Each row below holds a small network's activations on one input, seen along a few directions.
Each table varies a few parts of the input and shows all the possible inputs, shuffled.
Descriptions start from the smaller parts, as in this example, which fits no table here: one of 2 separate values, together with either a single point or one of 9 places around a ring or (one of 5 places around a ring, together with one of 6 places along a line).
Shared parts are said once, and a part with two or three values counts as separate values.
In the rows, 128 means zero.

Other details of the inputs shift rows strongly along three fixed directions, in all tables alike. That doesn't count.
To show where, the next rows are all for the same input, with only those details redrawn:
[176 128  67 130  85  87 101  92 129 113 141 127]
[165 149  36 147  85  96 101  99 121 104 130 141]
[176  93 130 104  93  88 100  78 147 144 147 102]
[105 189  48 165 136 133 162 155  92 146 165 139]
[ 67 148 141 138 148 180 142 106 133 207 110 132]
[126 165  74 146 130 113 157 147  99 147 182 121]
[165 150  36 147  85  97 103 100 121 104 130 141]
[115 112 134 124 104 154  87  54 161 174  71 138]

A family of inputs:
row 1: [131 126 197 138 108 173  92  78 152 128  58 141]
row 2: [101 133 140 113 167 126 139 146 111 126 173  80]
row 3: [223 110  95  88 137 131  46 144  61 120 113 150]
row 4: [ 83 187 140 180 141 194 140 151 121 142  94 135]
row 5: [115 148 110 154 144 125 150 173  89  83 162 109]
row 6: [ 55 148 194 114 178 180 132 125 129 154 104 124]
row 7: [127 123 145 101 141  99 171 146 132 150 183 134]
row 8: [135 127 155 146 135 125 175 150 110 160 165 114]
row 9: [ 95 125 135 154 126 176  92  97 136  99  30 145]
row 10: [130  72 222  98 157 108 171 157 142 134 180  97]
row 11: [122 108 127 106 147  94 172 146 124 160 174 118]
row 12: [144 121 214  87 148 111 145 133 125 163 190  67]
row 13: [ 54 198 115 177 149 202 146 168 109 102  76 161]
row 14: [143 110 196  95 140 101 157 135 145 193 195  79]
row 15: [158 117  90 136  93  95 113 145 152  56 118 141]
row 16: [158 100 124  91  94  87 120 103 160 125 128 139]
row 17: [ 44 133 156 116 166 166 139 141 158 167 102 134]
row 18: [194 107 151 132  96 106  96 103 146  97 129  89]
row 19: [ 81 157  72 140 120 155  93 102 146  90  45 198]
row 20: [128 151  49 127 105 101 108 134 133  61 106 165]
row 21: [100  63 204  81 139 136  90  68 182 152  68 133]
row 22: [188 112 146 110 112  86  87  84 128 105 132 103]
row 23: [113 144 115 144 110 153  94  68 144 154  55 171]
row 24: [154 152  62 138 119  93  89 119 111  47 112 139]
row 25: [116 138 138 167 100 174 108  81 147 142  44 178]
row 26: [ 87 126  81 129 125 146  88  99 167 111  56 156]
row 27: [122 197  61 163 147 128 144 162  94 114 162 110]
row 28: [160 123  81 119 119  83  88 112 115  62 119 112]
row 29: [185 114 152 127  76 109 122 107 147 117 124 132]
row 30: [118 162  76 184  90 175 105  97 149 126  44 175]
row 31: [ 66 141 151 136 148 169 141 106 123 209 113 133]
row 32: [ 63 140 200 142 162 192 139 150 144 146  95 112]
row 33: [171  44 191  88 112  92 114 112 183 106 137  88]
row 34: [110 121 145 108 163 109 134 144 103 122 176  81]
row 35: [121 167  80 158 118 124 187 187 113 107 158 164]
row 36: [126 150  97 152 122 115 180 185 129 121 166 143]
row 37: [111 172  95 133 153 115 138 175 109  93 165 103]
row 38: [ 62 154 156 140 162 181 123 107 112 185 102 115]
row 39: [ 85 129 100 120 159 113 156 160 112 126 167 123]
row 40: [126 107 215  73 160 108 144 144 131 138 185  67]
row 41: [210 103  78  82 146 123  42 161  62  83 108 155]
row 42: [138  99  89 107 120  86 106 113 139  88 114 133]
row 43: [153 143  35 133  89  83 114 126 148  91 120 160]
row 44: [190  86 193  81 107  85  83  85 161 135 146  66]
row 45: [ 79 109 119 146 113 175 101  98 164 110  45 162]
row 46: [166 121  73  94 169 137 129 210  53 160 160 181]
row 47: [154 103 218 114 126 115 167 148 145 178 189  83]
row 48: [179 125 114 147  90 116  99 105 123  85 124 107]
row 49: [109 112 159 140 121 173  82  92 167 106  44 124]
row 50: [155  92 105 129 106  93 119 128 137  69 112 137]
row 51: [140 144 179 148 149 135 158 153 104 129 164 104]
row 52: [139 154 178 140 135 141 161 161 109 128 163 102]
row 53: [198 106 159 124  80  99 118 100 146 108 135 136]
row 54: [120 114 175 125 152 132 151 158 118 114 174  77]
row 55: [ 34 148 108 138 156 183 158 126 140 191 100 158]
row 56: [123 112 169 113 137 117 172 175 135 109 167 118]
row 57: [154 117  81  87 186 140 115 218  51 129 155 168]
row 58: [132 100 147 127 136 108 184 158 126 145 168 121]
row 59: [130 118 194 127 161 124 157 162 113 106 166  95]
row 60: [155 125  92 117 120  97  84 112 138  73 121 100]
row 61: [ 65 175 179 136 167 192 135 115 120 176 101 134]
row 62: [140 152 102 163 118 125 169 158 105 132 180 121]
row 63: [114 121 170 122 150 128 175 174 129 108 166 132]
row 64: [116 141 104 125 148 102 173 156 116 141 170 145]
row 65: [140 138 166 110 140 109 163 135 120 167 188 116]
row 66: [174 121  96 136  81  94 132 126 141  77 125 171]
row 67: [ 85 115  92 127 108 146 100  77 153 152  57 172]
row 68: [134 153  99 166 119 120 168 161  94 133 173 130]
row 69: [134 137 166 148 148 134 160 152  98 136 159  93]
row 70: [176  38 186  90  91  83 124  94 166 136 145 107]
row 71: [120  81 189  98 110 149  88  44 175 198  82 114]
row 72: [186 112 136 100  85  82 104  90 148 128 138 122]
row 73: [ 56 172  79 181 141 190 172 160 138 148  85 178]
row 74: [107 187  55 165 143 124 166 157  83 146 154 145]
row 75: [115 154  61 165 124 126 182 175 112 113 166 149]
row 76: [164  80 123  92 103  78 113  98 172 135 139 112]
row 77: [167 130  65 156  87  95 132 130 132  72 113 178]
row 78: [ 45  89 201  91 176 168 141 115 161 193 121 104]
row 79: [ 71 152 145 141 152 177 142 114 145 207 104 130]
row 80: [104 121 116 141 144 121 168 174 112 105 164 126]
row 81: [160 166  53 127 170 164 123 206  31 166 148 185]
row 82: [169 132  93 126 103 101  85  91 123 100 132 101]
row 83: [100 144 121 144 125 166  79  68 130 144  42 139]
row 84: [184  93 163 126  94 103  98  94 127 104 132  92]
row 85: [120  85 239 104 125 165  90  80 169 120  63 122]
Q: What is each input in this table made of?
A: one of 5 places around a ring, together with either a single point or (one of 2 separate values, together with one of 8 places around a ring)
Q: Changing only the place on the ring of 5 turns row 28 into row 42. The same change can be made to row 32. Which row results?
A: row 15
Q: Changing only the place on the ring of 5 turns row 18 into row 73. The same change can be made to row 83. Which row results?
A: row 11
Q: Which other rows does row 29 become when the choice among 2 separate values takes its other values? List them by row number.
A: row 72
Q: Which other rows does row 60 become when the place on the ring of 5 takes its other values? List them by row number.
A: row 26, row 27, row 76, row 79
Q: Which other rows does row 51 become when the place on the ring of 8 takes its other values? List them by row number.
A: row 1, row 4, row 18, row 48, row 52, row 69, row 84
